Each row below holds a small network's activations on one input, seen along a few directions.
Each table varies a few parts of the input and shows all the possible inputs, shuffled.
Descriptions start from the smaller parts, as in this example, which fits no table here: one of 6 places along a line, together with either a single point or (one of 2 separate values, together with one of 5 places around a ring) or one of 11 places around a ring.
Shared parts are said once, and a part with two or three values counts as separate values.

Other details of the inputs vary at random and push rows far along three fixed directions, the same in every table; ignore that.

Table:
row 1: [ 11  68 -16 -88 -38  11  99 -53  -4 -47 -13  27 -22  22]
row 2: [  6 -27 -11  56  26   7 -43  -2  12  17  23 -14  38  10]
row 3: [  3  12  22 -25  41 -14  -6  57 -16  40 -22  64  -4 -52]
row 4: [ -8  64  50 -22 -23  13   3 -11 -16  27 -63 -49 -50  46]
row 5: [ 21 -51 -20  49  31   8 -56  13  11  19  18 -17  49  -7]
row 6: [-16 100  21 -13 -11  30   2 -24   7  26 -49 -47 -20  49]
row 7: [ -3  19 -37 -36  12  -8  50  -2  -4 -36  22  76  24 -33]
row 8: [-12 -61  -9  68 -13  -9 -50  13  16  -9  10 -53  -8  11]
row 9: [ 18 -36 -20  47  43   4 -67  10  28  -5  21 -18  32 -21]
row 10: [-12  41  -8  -3  56  11 -40  43  11  41 -28  19  19 -30]
row 11: [-23   1  13  13 -52   7  -5 -23  15 -10 -10 -60 -35  33]
row 12: [ 21 -44 -31  48   7  -8 -55 -15  20   5  18 -63  30  15]
row 13: [-11   7  32  20 -38  25  12 -34   2 -14 -25 -65 -36  44]
row 14: [  0 -34 -20  69  10 -12 -48 -15  20   9  27 -50  35  29]
row 15: [  1 -75 -12  19 -10   6   4   4   2 -43  53  57  11 -43]
row 16: [  2 -13  11 -49  29 -10  10  41 -33  10  22  92  10 -56]
row 17: [ 17 -71  -5  26 -28   4  50 -35  -4 -72  61  38   3 -25]
row 18: [-11  28 -24 -34  32 -16  39  26  -5   4  12  88  34 -28]
row 19: [-18   9  17 -27  34 -26 -42  57 -15  56 -17  11  -2 -27]
row 20: [ 14  15 -12  -5  44  15 -48  21  14  48 -30 -17   9 -13]
row 21: [ 33   7 -16 -29 -43  27  62 -66  -9 -49  22   5   5  29]
row 22: [  6  12  29  30 -57 -12  -4 -55   3 -14  -9 -97 -45  60]
row 23: [ 19  -5  24 -24 -83  12  78 -99 -22 -84  38   4 -34  36]
row 24: [-25   7   3  -1  23 -12 -24  75  11  49 -34  15 -13 -35]
row 25: [  0  15   0  12  39  13 -36  30   9  57 -26  -8  29   6]
row 26: [ -6  32 -23 -40  56 -14  -9  53  13  24 -23  52  24 -46]
row 27: [-37  49  35 -24 -24   5   7  -4  11  31 -56 -54 -39  24]
row 28: [ -2  12 -15   1  31  -6 -35  36  10  54 -31 -20  31   1]
row 29: [ -6 -14 -27  53  24 -15 -49   0  19   0  22 -21  31  -1]
row 30: [ -6 -57   3  69  -4 -17 -41   1  23  -3  14 -60  -3  -2]
row 31: [-18  70  34 -52 -14  -7  15  17 -28  38 -54 -31 -43  38]
row 32: [-21   1   5 -21  32   9  -2  75  -8  32 -31  66  -6 -45]
row 33: [ 20 -71 -15  15 -29 -30  38 -36 -22 -75  59  40   4  -8]
row 34: [ 15 -55  14  58   4  -5 -63  -1 -14  -1  28 -52  -3  18]
row 35: [-32  56  45 -38  -8  24  12   9   3  38 -60 -18 -35   5]
row 36: [ 21  -1 -44 -56  12  -7  51  -7  -5 -22  16  69  18 -33]
row 37: [-13  52  23 -82 -32 -13  71 -15 -24  -9 -23  49 -31  -3]
row 38: [ 27 -65 -14   9 -31 -29  39 -30 -26 -66  80  32   3 -10]
row 39: [-20 -23 -10 -30  30 -20  36  53 -12  -1  -6  86  10 -58]
row 40: [  4  11  -5  33 -38   7  -3 -54  15  -1  -3 -90   4  76]
row 41: [ 24   1  20 -22 -52   7  61 -49 -33 -50  39   8 -29  24]
row 42: [-22  71  37 -31 -27  30  22  21   2  35 -62 -22 -53  19]
row 43: [ 35 -40 -34  -1  14   8  14 -27   7 -53  46  40  25 -27]
row 44: [  4 -17  -9  58  29   4 -47  -1  16   8  27 -13  34   7]
Description of these inputs: one of 2 separate values, together with either one of 10 places around a ring or (one of 3 separate values, together with one of 4 places along a line).
Q: The inputs of row 43 and row 1 match in every part but the choice among 2 separate values. If row 5 is changed in the same way as row 43 into row 1, which row does it become?
A: row 28
Q: The inputs of row 37 and row 23 match in every part but the choice among 2 separate values. If row 7 is changed in the same way as row 37 into row 23, which row does it become?
A: row 10
Q: Which other rows does row 18 become when the choice among 2 separate values takes its other values? List them by row number.
A: row 44
Q: Which other rows does row 30 become when the place on the line of 4 takes its other values? List them by row number.
A: row 22, row 24, row 38
Q: Which other rows does row 4 become when the place on the line of 4 takes its other values? List them by row number.
A: row 13, row 32, row 34

Table:
row 45: [  0  14 -38 -60   9  -8  70  -2  -6 -22  15  90  34 -31]
row 46: [  2 -18  -6 -22  32   4   8  38  -1   5  -2  69   9 -59]
row 47: [ 28 -71 -34  62  39 -14 -65  -5  11  -5  55  -8  54 -13]
row 48: [  7  44  33 -17 -41  17   4 -45  -5   5 -33 -81 -46  56]
row 49: [ -4  33  18 -45   0  -6  31   5 -23   2  -4  43 -17 -10]
row 50: [ -2  15  18 -31 -21  12  47  -5 -23  -8  -3  36 -11   5]
row 51: [-12  61   4  -6 -36  28  15 -52  25   5 -37 -79 -12  65]
row 52: [ -10   16   32   36  -45   -7  -24  -35    2    9  -17 -107  -34   68]
row 53: [  5   2 -42 -14  29 -12  16  19   2 -13  17  57  32 -29]
row 54: [-11  13   0 -31 -25  10  54   2  -5 -12 -10  31 -13   1]
row 55: [ 24 -80 -24  30 -12 -21   1 -13  -7 -41  56  11  18 -11]
row 56: [  8 -78 -10  48 -13   0   4 -12  -1 -42  55  22  19 -16]
row 57: [-22  -1  -5 -11  49 -20 -33  85   1  65 -35  33  12 -43]
row 58: [ -7  92  20 -42  -6  32  12 -19   4  43 -59 -39  -8  46]
row 59: [ 22 -81 -12  49  10   0 -33   4  -2 -18  43   6  23 -18]
row 60: [  3  -7   7 -38 -15   1  73  -4 -33 -38  29  93   2 -24]
row 61: [ -4  79   1 -42  54   4 -23  51  -6  68 -50  16   9  -7]
row 62: [ -7 -43  15  63  52 -13 -93  52   6  44   3 -12  18 -29]
row 63: [-11 -11  15  32  10 -19 -54  28   3  44 -18 -52  -3  13]
row 64: [  3 -29  -1  12 -15  12  19  -3  -3 -15  17  18   2  -5]
row 65: [-14  76  46 -27 -31  22  13 -22  -8  18 -47 -43 -48  44]
row 66: [ 28 -42 -40  11  -8 -15  23 -42   1 -51  60  26  38  -1]
row 67: [ -6  -2  15 -14  14 -14   6  26 -23  15   4  37   1 -16]
row 68: [ -8  64  39 -29 -37  29  22 -15 -11  29 -52 -46 -40  52]
row 69: [-10 -43   5  56  49 -37 -90  56   8  46   5 -20  17 -28]
row 70: [  7 -70  -1  79 -15   1 -39 -32  15 -42  52 -36   4   3]
row 71: [ 14 -25  -3  -3 -53 -15  54 -62 -15 -75  55  14 -13  16]
row 72: [ 11  16 -22 -29 -13  20  63 -35   0 -37  19  53  19  -2]
row 73: [ 29 -61 -26  59   1  -4 -40 -49  11 -27  58 -45  41  21]
row 74: [  8  15  -1  36  35  13 -63   8  16  38 -16 -45  20  16]
row 75: [ -6  40  20 -39  23   2 -11  46 -15  61 -49   4 -14  -3]
row 76: [ 12  44 -20 -39  -4  -3  43 -15  -9 -16   3  27   8  11]
row 77: [-16   7   3 -22  63 -26 -43  99  -7  84 -40  42  15 -49]
row 78: [ -2  45 -18 -34  42  15  16  38   2  22 -19  66  22 -32]
row 79: [ -7   3 -18  59  41   5 -84  28  36  38 -18 -61  21   8]
row 80: [  3 -26   1 -16  14 -14  17  26 -25   2  21  61  14 -29]
row 81: [ 22   1 -20   8   8  14   5 -19  -2 -24  25  19  23   4]
row 82: [-10  92  11 -49  -9   8  16 -16   5  44 -57 -46  -9  47]
row 83: [ 12 -85  -5  92  -3   0 -69 -22  22 -34  52 -52   9  -6]
row 84: [ 15 -22 -30  20  21   9   6  -8  10 -24  34  37  36 -20]
row 85: [ 14 -31   6  40 -50 -10 -14 -63   5 -48  36 -76 -21  41]
row 86: [-18 -53  -6  58  43 -29 -82  63  13  48  -4 -22  21 -28]
row 87: [ -1  67  39 -37 -29  29  14 -24  -5  19 -56 -50 -46  40]
row 88: [ -8  14 -14  39  30   7 -55  14  31  32 -21 -49  18  12]
row 89: [  -4   10   12   27  -43    7  -24  -36   16    2  -29 -115  -36   59]
row 90: [  -2   11   24   38  -43   30  -22  -36   16    7  -27 -106  -34   62]
row 91: [ -7   4  -6 -32 -29 -13  62 -22 -13 -47  22  49 -14 -10]
row 92: [ -5  76   4 -42  55   2 -20  47  -5  72 -51  16  12  -7]
row 93: [-27  -8  17  45  11  -5 -51  31  16  34 -23 -47  -7   7]
row 94: [  5  20   1 -54  -5  -8  40  12 -16   3 -17  31 -12 -10]
row 95: [ 12 -98 -24  86  -9 -17 -58 -13  17 -25  45 -60  16   7]
row 96: [ 19 -45 -34  20  -6  12  26 -43  11 -51  55  31  42  -9]
row 97: [ 13 -34   9  49 -47  19 -10 -65  16 -51  28 -72 -22  33]
row 98: [  8  19 -33 -33 -13  -3  65 -30  -4 -42  21  46  16   2]
row 99: [ 22  13 -28 -31 -24  -5  68 -49 -11 -53  36  36  15  14]
row 100: [ 17  -6  -3 -58  -8  -5  64 -13 -28 -43  31  82  -4 -33]
row 101: [ -4  10   3 -15 -47  18  49 -30   1 -29  -9 -17 -25  30]
row 102: [ 32 -79 -17  26  -4 -10  -5 -20 -11 -43  58  12  16 -15]
row 103: [ -8  -3  15   5 -34  11  41 -24  -8 -30  14  10 -14  12]
row 104: [-24 -23   2  24  38 -10 -43  65  11  44 -18  12  13 -32]
row 105: [ 11   1   1 -59   4   6  58   5 -23 -30  15  96  -1 -46]
row 106: [ 26 -58 -29  49  26   2 -38 -15  11 -17  48   9  48 -12]
row 107: [ -5   6  10 -23  72   0 -49  92  -5  76 -46  45  13 -58]
row 108: [ -9 -15 -10 -24  30  -7   8  41   4  -2   0  66   6 -59]
row 109: [-14  81  45 -40 -18  23   4  -5  -6  31 -59 -38 -46  30]
row 110: [-11  -8  -9 -40 -20 -19  80   1 -24 -41  25  85   0 -25]
row 111: [-14   7   5 -17  70   3 -44  94   6  74 -48  44  11 -63]
row 112: [-30  17  18  -4  69  -8 -44  94   2  73 -39  53   9 -60]
row 113: [ 16  -5  -7 -47 -25 -10  60 -25 -17 -41  18  42 -11 -11]
row 114: [-18  63 -11 -35  33  -3  -8  33  12  55 -52   4  11  -2]
row 115: [ 23 -26   1  -9 -49  -1  49 -65 -20 -76  56  13 -14  13]
row 116: [ -3 -22 -15 -23  16 -19  13  23  -2 -15  12  53   5 -48]
row 117: [ -13  -58   -9   69   60  -32 -119   64   25   46    1  -36   19  -44]
row 118: [  4 -19  10   7  -6 -13   7 -10 -18 -18  29  18  -3  -2]
row 119: [-21  28  17 -12 -32   5  39 -17   0 -19 -11  -1 -27  18]
row 120: [ -9 -18 -10 -14  15  -8  13  26   3 -17  14  60   4 -48]
row 121: [-31  73  32 -25 -37   0  23 -14  -2  17 -51 -50 -47  46]
row 122: [  -7   -1   18   50  -28   15  -53  -30   31    7  -29 -123  -33   49]
row 123: [-20  93   7 -36 -10  25  18 -12  19  34 -64 -40 -16  43]
row 124: [ -6  64  36 -35 -35  16  22 -15 -16  32 -47 -51 -41  55]
row 125: [ -4  13  -3 -38 -19  12  51  -2  -1 -19 -14  26 -16  -6]
row 126: [ -7 -29   1  36 -26  -1  -3 -28  12 -39  26 -23 -11  10]
row 127: [  4  25  12 -35 -28  -5  30 -24  -8 -16  -8 -13 -28  13]
row 128: [ 11 -53  -7  60 -38  -6 -34 -52  19 -38  24 -91 -14  34]
Q: Describe the family of inputs behind these rows.
A: one of 6 places around a ring, together with either one of 4 places along a line or one of 10 places around a ring
Q: The inputs of row 87 and row 46 match in every part but the place on the ring of 6. If row 74 is changed in the same way as row 87 into row 46, which row does it become?
A: row 84
Q: The inputs of row 72 and row 47 match in every part but the place on the ring of 6. If row 103 is changed in the same way as row 72 into row 47, which row does it become?
A: row 67
Q: The inputs of row 128 and row 113 match in every part but the place on the ring of 6. If row 53 is changed in the same way as row 128 into row 113, which row does it become?
A: row 76
Q: Which other rows does row 64 become when the place on the ring of 6 takes its other values? List them by row number.
A: row 54, row 57, row 68, row 77, row 124
Q: Start at row 73 and move only the place on the line of 4, one step at a time. The first step leads to row 47. Which rows follow, in order?
A: row 92, row 61
Q: Start at row 54 and move only the place on the ring of 10, one step at a time. The first step leads to row 101. Which rows follow, in order?
A: row 125, row 122, row 108, row 120, row 126, row 119, row 93, row 104

Table:
row 129: [ -2 -45 -32  18 -15   5  43 -28  16 -60  40  44  22 -20]
row 130: [-19  26  31  31   6  33 -56  18  20  47 -48 -69 -17  25]
row 131: [ 11  32  27  14 -16   4 -37 -27  -6  29 -26 -92 -16  64]
row 132: [ 26  40   2 -51 -41   8  77 -69 -24 -41  17  18  -1  38]
row 133: [ 32 -58 -23  74  40  15 -69  -9  15  -6  48 -17  44  -9]
row 134: [ -6  63   6 -57 -48  -5  62 -42 -20 -11 -21 -23 -27  55]
row 135: [  0 -11  25  25  65   4 -86  75  -4  82 -27   0   7 -37]
row 136: [ -9  50  15 -42 -44 -13  37 -25 -18   6 -22 -31 -34  45]
row 137: [-18  -3  10  14 -42  10  24 -19  11 -19 -11 -26 -30  19]
row 138: [-13 -12  -6  46 -25 -12 -28 -15  21  -1  -6 -87  -7  42]
row 139: [ 15 -47  14  -9  32  -7   1  36 -32  -5  34  85   7 -59]
row 140: [-22  -6  10   3 -11 -30  -3  22   0   7 -11 -18 -23  -3]
row 141: [-10  19 -14  -1 -37  -5  36 -40  17 -26   1 -35  -4  35]
row 142: [  2  27  11 -51  52  14  12  59 -25  43 -22  88  13 -47]
row 143: [ 16   2  18  -6  -2 -11 -13  -1 -20  18   0 -11  -6  12]
row 144: [ 30 -65   7  21 -16 -27  -1 -27 -29 -45  62  12   3  -3]
row 145: [ -3 -49 -51  56  51 -27 -58  39  34  11  25   2  52 -34]
row 146: [ 22  39 -13 -30  17   2  13 -11 -10   6   0  22  22   9]
row 147: [-27  43  25 -39  34 -37 -33  67 -18  74 -52   0 -20 -15]
row 148: [  9 -47  14   2 -52  15  60 -45 -17 -82  54  43 -21  -8]
row 149: [-28  16  -6 -40  33 -30  11  78  -3  45 -30  62   3 -50]
row 150: [  9  37  -2 -71  50   3 -46  57  21  56 -78 -14 -29 -55]
row 151: [-33  47  33 -38 -46   9  58  -7  -6 -10 -43  -1 -56  16]
row 152: [-23  42  -2  40  -3  25 -38  -8  42  26 -50 -85 -10  41]
row 153: [  9 -58 -27  76  50  18 -76  23  33   3  31   3  48 -35]
row 154: [ 23 -24 -14 -18  34  11  25   6 -16 -16  39  92  37 -46]
row 155: [  0  -1  13  50 -29  39 -24 -50  27 -16   2 -75  -7  43]
row 156: [ -3 -80 -17  92 -27   4 -34 -35  29 -45  37 -64   8  21]
row 157: [-14  85  -6 -94   3 -12  67   7 -18  23 -35  52  -1   2]
row 158: [ 19 -14 -53 -28   7 -22  49 -19 -10 -46  52  77  42 -21]
row 159: [  8 -49   2  13 -22  18  29 -14  -5 -47  42  48   0 -23]
Q: Describe the family of inputs behind these rows.
A: either a single point or (one of 5 places along a line, together with one of 6 places around a ring)
